Each row below holds a small network's activations on one input, seen along a few directions.
In each table, some parts of the input vary, and every possible input appears once, in random order.
A made-up example of a description, with smaller parts first: one of 8 places around a ring, together with either a single point or one of 9 places along a line or (one of 2 separate values, together with one of 6 places along a line).
Shared parts are said once, and a part with two or three values counts as separate values.

Other details of the inputs vary at random and push rows far along two fixed directions, the same in every table; ignore that.

Rows:
R1: [ 18  54  14  62 -24  35  -6 -54  38 -44 -49]
R2: [-28 -37  47 -53 -44 -14  44  -5 -36  -1  67]
R3: [-30  -6  -6 -15  34 -22 -21  22 -17  19   7]
R4: [ 11   4   2  18 -71  29  17 -36  24 -47 -28]
R5: [  5 -15 -19 -24  22 -12 -41  -3 -16  27   6]
R6: [ 27  49 -52  59   4  46  -3 -20  66 -36 -73]
R7: [-33 -20  -5 -26 -33   0  30   4 -13 -26  -1]
R8: [-14  -2 -13 -11  27 -15   9  25 -16  31  28]
R9: [ -5 -54  -3 -54 -52  -9  -3 -17 -17   2  13]
R10: [-18  67   2  69  18  21   2 -14  25 -33 -52]
R11: [  2 -28   4 -18 -71   3   7 -26  -2 -23  -2]
R12: [  0   2 -20  23  78  -3 -18  51   2  22  -5]
R13: [-26 -32 -32 -39  19  -9  -1  39  -4  13   9]
R14: [-26 -54  56 -47 -32 -22  31   5 -67 -11  52]
R15: [-12  35  78  96 -45  15  28 -25  29 -49 -37]
R16: [  5  -7   0   9 -51  22   3 -28  27 -26 -25]
R17: [-39 -26  23  -9 -57  -6  22   3   3 -23  -1]
R18: [ 21  15 -57  -8  60   7 -43   5  -7  22 -15]
R19: [-31  -9  27 -25 -12  -9  10  -4 -21 -21  21]
R20: [ 27 -23  -3   4  23  -6 -27  11 -12  25   7]
R21: [-31  21  39  25 -17   2   4 -15   6 -24 -14]
R22: [ 28  -1  30  23 -28  15   6 -27 -10 -21  -5]
R23: [ 50  74  53  16 -53 -15  14 -26  79 -24 -36]
R24: [  9 -23  45 -27 -78   4  29 -43 -25  -6  45]
R25: [ 14  33  -2  36  -8  11 -25 -38  10 -13 -36]
R26: [ 17  29 -35  23  48  13 -46  -8  20  14 -33]
R27: [-21 -20  14 -27   2 -12  16  17 -16  24  42]
R28: [-11   1 -16 -15  28  -4  16  24 -15  24  29]
R29: [ 13 -31  -1 -45  -3  -6  -3  -7 -21  37  45]
R30: [  -3   18 -101   -1   96   10  -15   60   31   16  -36]
R31: [ -2  22   7  53  35   0   2  20   1  -6 -21]
R32: [-14  83 -15  90  43  16 -13  -7  38 -21 -72]
R33: [ 27 -39 -23 -37  40  -4 -19  18 -29  21  30]
R34: [ 26  67 -63 -21 116 -40 -18  82  58  51 -30]
R35: [ 23  44  46  73 -77  29  25 -62  34 -30 -19]
R36: [-19 -50  41 -39 -11 -17  23  16 -46  -9  51]
R37: [ 15 -27 -19 -36  14 -12 -14   5 -16  50  36]
R38: [  8 -26  47 -30 -74   4  30 -44 -16 -11  47]
R39: [ 38  -9 -45   2  68  -5 -37  24 -17  35  -3]
R40: [-36 -36 -12 -41 -22 -17  17  15 -23  -6  11]
R41: [ 31 -27 -30 -13  61  -2 -38  31 -12  36  13]
R42: [-18 -17  -7 -25  27 -20   5  29 -16  42  35]
Description of these inputs: one of 2 separate values, together with either a single point or (one of 4 separate values, together with one of 5 places around a ring).
The inputs of R34 and R23 match in every part but the choice among 2 separate values. If R8 is changed in the same way as R34 into R23, which row does it become?
Answer: R35
The inputs of R1 and R19 match in every part but the choice among 2 separate values. If R16 is changed in the same way as R1 into R19, which row does it become?
Answer: R13
Change only the choice among 4 separate values in R32. List by row number the other rows that result.
Answer: R8, R31, R40
Change only the choice among 2 separate values in R21. List by row number the other rows that result.
Answer: R26

Rows:
R43: [ -2 -22  52   3 -20  18  32 -15 -27 -16  44]
R44: [ -4  29  88  -2 -74  -9   8 -58  17 -36   0]
R45: [-34   9   2  -9 -23   2  45   0 -12 -20   6]
R46: [-21  -3  51  10   0  -2 -13 -22 -25 -19  15]
R47: [ 29  24 -12  25 -16  16 -21 -27  15 -41 -53]
R48: [ -8 -16  24  -9  -7  -3  18 -10 -51   0  52]
R49: [ 38  -4 -54 -31  78 -32 -35  57   3  59  -3]
R50: [ 29 -44 -38 -13   0  16 -14   9  10  18  -4]
R51: [-36 -11 -44 -26  26 -19   6  36 -15  30  12]
R52: [ -5  18 -10  49  30   7  -6   0 -10  23  -2]
R53: [-26  18  20   4 -22 -12  21   9   4 -47 -28]
R54: [-21  -2  18  17 -31 -12  27  22  15 -31 -28]
R55: [  16  -77  -39 -102    4   -2   -3    9  -50   28   62]
R56: [ 40   3 -57  28  29  12 -34  14  25   6 -54]
R57: [  1   5 -40  15   1  25 -38 -19  26  10 -27]
R58: [ 13  37 -19  22  11  -7  -4  -5  20  33  -7]
R59: [ 23  22 -35 -26  38 -13  -2  12  -7  36  24]
R60: [ 19  14 -26  13 -26  30  10 -41  -3 -12 -17]
R61: [ 35  36 -11  10  30  14   9   2  38   9   4]
R62: [  7  -8  44  47 -14  -4   2   2 -10 -16  -8]
R63: [  0  15  -4 -15  20  -9 -28   2  23  40   8]
R64: [ 18  31 -12  45  74   0 -27  22  -9  -2 -33]
R65: [-54   9  19  10 -31   0  15  -4  19 -18  -9]
R66: [ 15   7  24  73  14  20   7   5  20  -9 -15]
R67: [-13   1 -19  23  17   7  18  41  38  -7 -21]
R68: [-32 -15  25 -25 -37  10  53   7   1 -32  24]
R69: [ 14 -56  43 -63 -44 -29  17   6 -14  23  62]
R70: [ -9 -77 -35 -88 -26 -24 -13  -5 -64  45  57]
R71: [ 38  53 -20  12  55 -11 -25  17  24  11 -42]
R72: [ -7  -4  55  -1 -93  20  -4 -77   4 -60 -21]
R73: [-46 -19 -12 -59  24 -24  -5  26 -15  -3  14]
R74: [-17  27  22  66  12  16 -18 -15  12   0 -13]
What is each input in this table made of?
Answer: one of 4 separate values, together with one of 8 places around a ring
The inputs of R70 and R55 match in every part but the place on the ring of 8. If R51 is changed in the same way as R70 into R55, which row does it become?
Answer: R68
Change only the place on the ring of 8 in R71. List by row number the other rows that result.
Answer: R44, R49, R58, R59, R61, R63, R69
Change only the choice among 4 separate values in R56. List by row number the other rows that result.
Answer: R49, R54, R62
Change only the choice among 4 separate values in R74. List by row number the other rows that result.
Answer: R57, R63, R65
